Each row below holds a small network's activations on one input, seen along a few directions.
In each table, some parts of the input vary, and every possible input appears once, in random order.
A made-up example of a description, with smaller parts first: one of 2 separate values, together with either a single point or one of 11 places along a line or (one of 4 places along a line, together with one of 5 places around a ring).
Shared parts are said once, and a part with two or three values counts as separate values.
In the rows, 128 means zero.

Other details of the inputs vary at random and push rows far along three fixed directions, the same in every table; ignore that.

Rows:
row 1: [124  96 134 124 129 146 107 189 139 139 101 139 114]
row 2: [117  96 133 115 179 154  54 202 172 120 134 192 132]
row 3: [ 74  97 137 146 141 168 109 190 147  45 137 165  98]
row 4: [ 73 162  97 135 167  93 145 153 135  91 160 155 150]
row 5: [119  94 131 137 152 162 111 161 177 127 103 163  87]
row 6: [155  26 144 133 115 188  53 168 162 124  53 135 102]
row 7: [142  88 141  96 140 167  70 138 153 150 104 134 106]
row 8: [193  71 138 128  71 116 117  65 126 202  54  74 143]
row 9: [114  85 139 112 125 175  71 176 135 122  97 139 109]
row 10: [127 197 110  97 154  69 152  67 142 101 160 150 209]
row 11: [122 158 105  80 172 102  98 123 205  77 124 152 202]
row 12: [114 113 137 140 108 118 146 101 135 128 119 113 140]
row 13: [125 198 102  78 166  69 160  72 154  90 166 141 197]
row 14: [ 77 122 151 200 132 173 162 180  92  90 166 163  34]
row 15: [167  95 162 169  79 152 146  98  73 146 125 108  72]
row 16: [179  89 145 122  84 153 107  73 128 231  67  81 150]
row 17: [168 110 141 146  89 141 136 110 105 129 110  86  88]
row 18: [163 143 129  82 130 112  95  80 138 176 105 128 184]
row 19: [165 107 130 114 120 121 114  64 184 177  74 114 201]
row 20: [122 160 123 121 101  96 162  85  69 157 145  82 138]
row 21: [ 97 142  76  98 215 110  67 159 217 101 130 193 224]
row 22: [120 159 127 160  91 111 207 114  88 140 115 105 103]
row 23: [197  91 161 124  84 138 151  96 129 234  70  82  95]
row 24: [110 102 145 173 124 173 144 164  64  57 189 131  22]
row 25: [ 88 157 120 115 160 152 101 181 110  62 178 142 104]
row 26: [142 186 121 143 104  96 199  94 115 150 118  94 120]
row 27: [137 184  90  68 171  76 101 147 175 128 140 144 197]
row 28: [ 91 116 146 183 123 163 142 194  88 118 183 137  64]
row 29: [124 187 111 158 104  90 193  78  41 103 205  99 129]
row 30: [ 96 208 112 143 110  57 219 118  42 124 209 100 128]
Each input here is: one of 5 places around a ring, together with one of 6 places around a ring.
Which other rows does row 11 become when the place on the ring of 6 takes its other values? List them by row number.
Answer: row 3, row 10, row 12, row 13, row 19

Rows:
row 31: [130  78 144 158 102 154 126 136 125 134 112 129 140]
row 32: [101  71 145 163 136 154 104 156 137 120 122 116 118]
row 33: [133 125 110 142 114 135 132  89 126 148  98 120 178]
row 34: [ 62 134 127 143 167 148 112 210 158  79 176 164  85]
row 35: [101 204 113 145 122  64 217 124  79 134 177  93 127]
row 36: [ 73 138 129 148 155 135 141 190 138 101 177 140  79]
row 37: [115  97 138 158 125 159 132 197 138 125 113 154 103]
row 38: [102 100 111 148 154 133  75 153 145  92 151 172 145]
row 39: [105 153 131 157 161 151 134 162 115 113 149 165  87]
row 40: [115 183 105 123 141  73 173 125  97  75 176  95 138]
row 41: [130 127 131 136 125 152 119 136 139 101  93 105 117]
row 42: [142  79 151 130 159 153  64 136 171 128 113 169 162]
row 43: [142 124 112  57 146  81  92  98 183 157  68 120 211]
row 44: [191  43 167 159 104 170 107 127 130 166  76  99  53]
row 45: [154  86 136 107 123 151  79 132 196 133  82 114 121]
row 46: [ 64 163 119 151 166 146 134 193 132  80 147 154 109]
row 47: [164 122 164 157 102 148 152 124  93 110 139 117  71]
row 48: [148 136 105 132 126 100 128 127 115 102 145 127 119]
row 49: [ 89 195 120 143 116 112 173  78  96 108 181 108 146]
row 50: [150  80 131 115 153 150 103 152 190 183  96 138 122]
row 51: [140 146 109 115 126 111 138 141 127  82 137 133 158]
row 52: [187 137 116  93 149 123  85  83 171 145  74 130 173]
row 53: [173 131 112  88 136 117 115  96 167 136 120 116 155]
row 54: [ 49 136 132 120 160 171 101 178 133  52 156 168  87]
row 55: [136 168 141 110  68 129 148 118   4 179 167  68  91]
row 56: [141 197 112 121 122 121 182  79  94 102 167 105 121]
row 57: [149 119 136 101 111 115 163  81 110 172 123 101 115]
row 58: [114 120 134 123 136 180  61 226  96 161 154 130  91]
row 59: [148 161 103  62 142  66 102  95 153 129 108 164 216]
row 60: [135 146 111 115 144  98 150  74 128 145 169 116 175]
row 61: [135 125 140 196  66 110 194  80  45 158 158  87  84]
row 62: [120 142  79  96 158  81 101 106 158 119 137 147 235]
row 63: [120 166 140 146 112 119 190  89  86 114 199 119 136]
row 64: [113 137  98  93 136  94 132 124 121 113 126 140 164]
row 65: [124 133 126 141  81  99 205 101  48 145 137  88  95]
row 66: [113 101 131 170 114 181 134 174 127 143  89 140  85]
row 67: [ 83 107 129 122 143 148 117 191 116  63 145 173 115]
row 68: [141  55 136 161 113 161 123 175 148 182  71 123  92]
row 69: [109 127 126 173 120 132 143 171 108 125 148 153  72]
row 70: [166  53 176 158  58 208  76 141  67 228 100  65  79]
row 71: [124 141 140 168 118 114 165  89  74 129 177 118 111]
row 72: [ 84 137  94 137 170 166  99 195 131  23 155 171 117]
row 73: [185 146  88  83 140 101  77  82 184 141  65 138 204]
row 74: [116 170 108  76 165  84  96  98 193 108 150 150 244]
row 75: [117  85 111 133 150 149  90 194 175 137  95 161 131]
row 76: [126 177  98  89 149  76 135 113 148  90 169 112 161]
row 77: [ 97 140 120 135 129 137 124 136  94  93 133 159  99]
row 78: [150 140 152 136  98 112 165 122 142 182  84 100 144]
row 79: [215 105 147 133  64 122 134  77 134 179  59  96 131]
row 80: [163  83 160 118 103 165  96 135 183 135  77 110 112]
row 81: [160  80 164 119  68 132 150  79 129 208  66  68  91]
row 82: [ 93 116 102 146 152 138 126 199 104  40 178 145  90]
row 83: [126 125 134 145 115 139 127  90 137 151  89 102 166]
row 84: [122 145 120 134 102  83 175 103  61 130 155 116  98]
row 85: [112  94 113 101 153 126  67 158 154 106 112 178 133]
row 86: [107 146  93 136 134  85 157 109  98 113 171 120 177]
row 87: [128 179 113 158 108 109 172 112  95 151 129 132 112]
row 88: [152 163 142 161  99  97 200  95  78 182 144 104  87]
row 89: [141 207 100  91 125 108 113 147  48 112 207  93 140]
row 90: [129 141 101 128 140 115  96  91 143 130 116 151 189]
row 91: [141  58 160 123 111 179 113 129 138 161  92 122  72]
row 92: [125 137 172 188  61 124 211  90  60 144 144  71 103]
row 93: [136 153  98  45 175 119  84  89 187 136  96 160 209]
row 94: [156  65 126 103 164 168  64 160 193 115 108 140 118]
row 95: [157  95 137 135 125 140  91 159 177 166  73 163 137]
row 96: [147 147 125 124 117 134 147  50 130 168 121 111 169]
row 97: [120 151 113 117 133  83 134  87 139 137 131 106 202]
row 98: [155  48 174 146 104 162 122 123 104 177  85 113  52]
row 99: [126 159 124 149 134  83 170  79  72 131 190 115 140]
row 100: [135  88 165 135 115 168 106 166 190 167  82 133 107]
row 101: [160 103 171 151  73 134 175  79  64 183 105  91  55]
row 102: [102 118 131 150 141 150 133 125 120 107 181 138 118]
row 103: [179 140  89  89 136  77  90  96 168 131 102 134 189]
row 104: [129 173 127 144 114 113 199 109 100 158 168 111 100]
row 105: [167  62 174 109  97 176 116 111 153 181  65 120 103]
row 106: [ 74 110 129 119 161 125 115 180 122  76 147 139 108]
row 107: [ 85  84 125 133 144 184  90 183 130  85 100 168  98]
row 108: [152 146 133 112 118 108 137 122 143 107 112 102 158]
row 109: [150 169  96  87 185  61 118 115 165 160 135 154 194]
row 110: [ 87 141 137 176 151 159 130 132  85  80 182 157  97]
row 111: [ 82  97 161 118 135 169  99 183 147  79 137 157  86]
row 112: [133 119 152 132 119 155 129 105  98 143 100 135  88]
row 113: [101 188 123 151 118  87 200 133  93 130 161 101 117]
row 114: [161 160 101  77 162 121 106  92 205 186  79 147 204]
row 115: [167 183 123  97 117  99 174  79 121 118 157 109 157]
row 116: [ 87 124 131 169 140 140 114 166 106  61 187 177 121]
row 117: [176 147 146 118  99 119 176  88 144 205 103 108 144]
row 118: [182  79 173 146 111 161 116 134 159 205  62 133 103]
row 119: [ 74 158 123 139 156 156 122 176 156  97 146 156 102]
row 120: [ 91 142 125 132 151 171 101 168 150  50 152 142  93]
row 121: [105 143 127 133 122 111 140  97 134 125 161 110 148]
row 122: [139  69 144 138 128 162  86 167 168 109  82 112  98]
row 123: [ 62 137 130 128 154 153 114 174 115  61 136 151 103]
row 124: [108 159  90  76 178  73  92  98 187 117 155 138 233]
row 125: [212  88 158 144  79 136 139  72 120 192  70  79  88]
row 126: [125 151  86 109 173  77 106 151 162 132 138 166 173]
row 127: [117 100 166 134 133 158 116 155 106 102 135 162  81]
row 128: [ 94 197 125 111 103  79 197  86  77 111 183 100 115]
row 129: [ 99 111 106 146 149 149 112 196 121  42 162 150  97]
row 130: [144 133 128  62 141  91 101 107 178 144  71 128 213]
The inputs of row 125 and row 71 match in every part but one. If row 51 is changed in the same way as row 125 into row 71, which row does it become?
Answer: row 31
The inputs of row 33 and row 72 match in every part but one. If row 49 is changed in the same way as row 33 into row 72, which row does it become?
Answer: row 120
The inputs of row 63 and row 117 match in every part but one. If row 61 is changed in the same way as row 63 into row 117, which row does it become?
Answer: row 126
What do these inputs look like to the network?
Answer: one of 4 separate values, together with either a single point or (one of 4 places along a line, together with one of 6 places around a ring)
Which other rows does row 88 become when the place on the line of 4 takes its other values? List them by row number.
Answer: row 39, row 109, row 118
Which other rows does row 76 become when the place on the ring of 6 takes its other values? List them by row number.
Answer: row 40, row 44, row 48, row 82, row 94
Which other rows does row 97 become when the choice among 4 separate values takes its other values? List them by row number.
Answer: row 43, row 113, row 122
Which other rows does row 41 become when the choice among 4 separate values takes its other values? List them by row number.
Answer: row 46, row 83, row 123
